These are the activations of a small neural network, seen along a few directions. Each row is one input.
In each table, some parts of the input vary, and every possible input appears once, in random order.
Descriptions start from the smaller parts, as in this example, which fits no table here: values(3) and (point or ring(11) or (line(6) and ring(8))).
Shared parts are said once, and a part with two or three values counts as separate values.
In the rows, 128 means zero.

Other details of the inputs shift rows strongly along two fixed directions, in all tables alike. That doesn't count.

Rows:
r1: [ 91 129 158 116 134  89 101  73  99 135 160  77 151  98]
r2: [122 127 120 140 124  87 113  90  83 142 144 100 157 110]
r3: [165  82  81 151 135 115 147 166  80 168 160 145 115 142]
r4: [113 134 153  86 149 125 103  76 143 112 110 103 130 134]
r5: [163 126  92 177  87 123 169 186 108 137 141 161 131 128]
r6: [ 91 148 161 148 139 126 106 121  94 135 176  85 134  88]
r7: [142 119 124  79 136 151 120 123 179 121  83 146  99 163]
r8: [136 125 122 123 127 127 128 133 144 117  98 150 137 146]
r9: [105 171 162 102 140 185 134 126 214  67  77 160 101 134]
r10: [163 122 100 144  81 139 157 181 147 116 116 180 110 127]
r11: [158 123 119  81 128 162 127 131 196 100  60 187 107 168]
r12: [ 91 154 179 148 148  99 107 106 101 127 148  68 166  98]
r13: [143 145 124 104 114 151 128 134 182 104  70 171 131 151]
r14: [143  95 110 101 133 112 121  95 111 159 141 107 122 142]
r15: [125 113 118 171 137 104 134 155  68 155 168 115 140 123]
r16: [134 148 143  87 108 158 115 122 196  91  64 182 117 143]
r17: [156 103  90 176  99 107 158 177  81 139 163 147 120 118]
r18: [ 81 181 187  62 124 150  86  58 201  85  89 116 133 103]
r19: [191 108  92  77 111 161 140 153 196 116  55 206 106 173]
r20: [119 110 112 156 143 127 154 144 100 148 164  96 112 116]
r21: [167  85  81 150 132 123 149 166  82 173 162 143 118 137]
r22: [196  86  60 176  96 101 158 191  73 171 156 184 125 143]
r23: [ 95 195 177 111 117 187 134 135 223  55  70 154 122 130]
r24: [ 77 138 173 107 171 131 104  84 121 132 143  57 128 119]
r25: [161 122  88 110  87 120 133 123 146 141 101 170 148 137]
r26: [ 50 165 193 157 177 134 124  94 104 108 168  39 133  86]
r27: [164 120  94 176  95 117 166 186 108 134 145 167 127 132]
r28: [176  75  69 121 120  99 141 124  79 178 149 132 136 141]
r29: [ 86 161 181 139 151 109 104  98 119 110 132  87 155 108]
r30: [ 57 162 206 128 155 107  89  79 103 123 160  38 150  81]
r31: [146 139 128  80 127 179 125 138 220 106  71 178  82 160]
r32: [163 101  92 149 105 116 137 172 106 150 147 163 117 131]
r33: [171 127  98 115 100 164 142 180 186 115  83 207 120 159]
r34: [ 78 189 188  74 144 157  83  61 202  78  82 106 151 119]
r35: [122 128 119 177 127 117 155 161  88 130 160 121 136 119]
r36: [117 105 109 157 146 124 155 143  95 145 165 104 109 124]
r37: [121  91 111 122 150  91 116  89  71 168 172  72 133 132]
r38: [ 68 176 196 159 154 130  99 103 101 117 167  60 153  88]
r39: [132  93 114 143 154 123 133 133  90 159 162 110 108 135]
r40: [142  98  95 139 120  91 128 110  79 154 141 125 150 134]
Each input here is: values(2) and line(4) and line(5).
Changing only the values(2) part turns r28 into r4. The same change can be made to r23. Which row results?
Answer: r35
Change only the values(2) part in r30. List by row number the other rows that result.
Answer: r16
Change only the line(5) part in r10. List by row number the other rows that result.
Answer: r5, r20, r23, r26
Change only the values(2) part in r15. List by row number the other rows that result.
Answer: r33

Rows:
r41: [126  98 114 132 157 119 135 122  90 154 156  96 116 134]
r42: [ 93 179 183  79 120 149  85  74 195  92  99 119 140 101]
r43: [121 147 145  92 120 116  89  81 146 120 104 128 158 126]
r44: [129 125 119 153 119  98 133 132  90 136 140 119 154 120]
r45: [102 154 166  82 140 169 115  97 204  86  94 130  98 128]
r46: [115 132 135 166 144 116 137 151  94 135 144 108 142 127]
r47: [117 113 124 153 139 123 141 136  96 142 167 100 116 115]
r48: [109 133 142 132 120 104 117  99 104 139 159  92 144  96]
r49: [123 123 130 175 133 130 146 167  96 139 176 115 113 114]
r50: [195 101  65  91  98 145 152 157 183 125  57 215 112 185]
r51: [117 141 135 172 111 117 139 154  95 129 166 114 139  96]
r52: [137 114 112 130 118  85 117 103  86 154 144 114 158 124]
r53: [113 122 132 163 138 128 140 149  97 137 170 107 115 114]
r54: [153 102  88 145 127 110 149 151  99 150 126 137 135 149]
r55: [127 121 120 146 111 104 137 125  98 143 161 107 138 103]
r56: [ 96 155 176  72 144 165 101  79 201  91  95 121 102 123]
r57: [125 135 130 127 146 162 139 147 155 113 111 146 106 146]
r58: [118 182 167 137 100 168 131 158 187  79 106 162 120 109]
r59: [ 74 154 194  85 160 142  81  60 158 109 129  75 120 102]
r60: [177  91  75 165 123 136 170 197 106 157 141 173 104 155]
r61: [151  96 101 113 131 101 115 111  94 163 131 122 144 146]
r62: [187 121  81  90  81 139 141 144 192 111  55 219 126 167]
r63: [119 117 129 117 147 106 115  97 101 145 134  94 143 135]
r64: [191 112  70 117  97 152 161 186 179 119  60 227 114 182]
r65: [116 137 134 165 124 101 128 140  84 130 147 115 157 113]
r66: [135  94 113 116 152 119 126 114  98 156 147 107 114 138]
r67: [109 130 159  79 160 150  94  83 155 120 112 108 114 134]
r68: [135 136 127 169 113 110 137 164  97 129 139 140 149 118]
r69: [ 83 175 178 133 125 143 118 110 153  90 130 101 137  94]
r70: [146 100  95 142 143 132 151 152 106 149 140 132 112 145]
Changing only one part turns r51 into r42. The same change can be made to r53. Which row results?
Answer: r59
Describe the family of inputs behind these rows.
Answer: ring(5) and line(6)
Change only the ring(5) part in r54. List by row number the other rows that result.
Answer: r44, r47, r69, r70
Change only the ring(5) part in r68. List by row number the other rows that result.
Answer: r46, r49, r58, r60
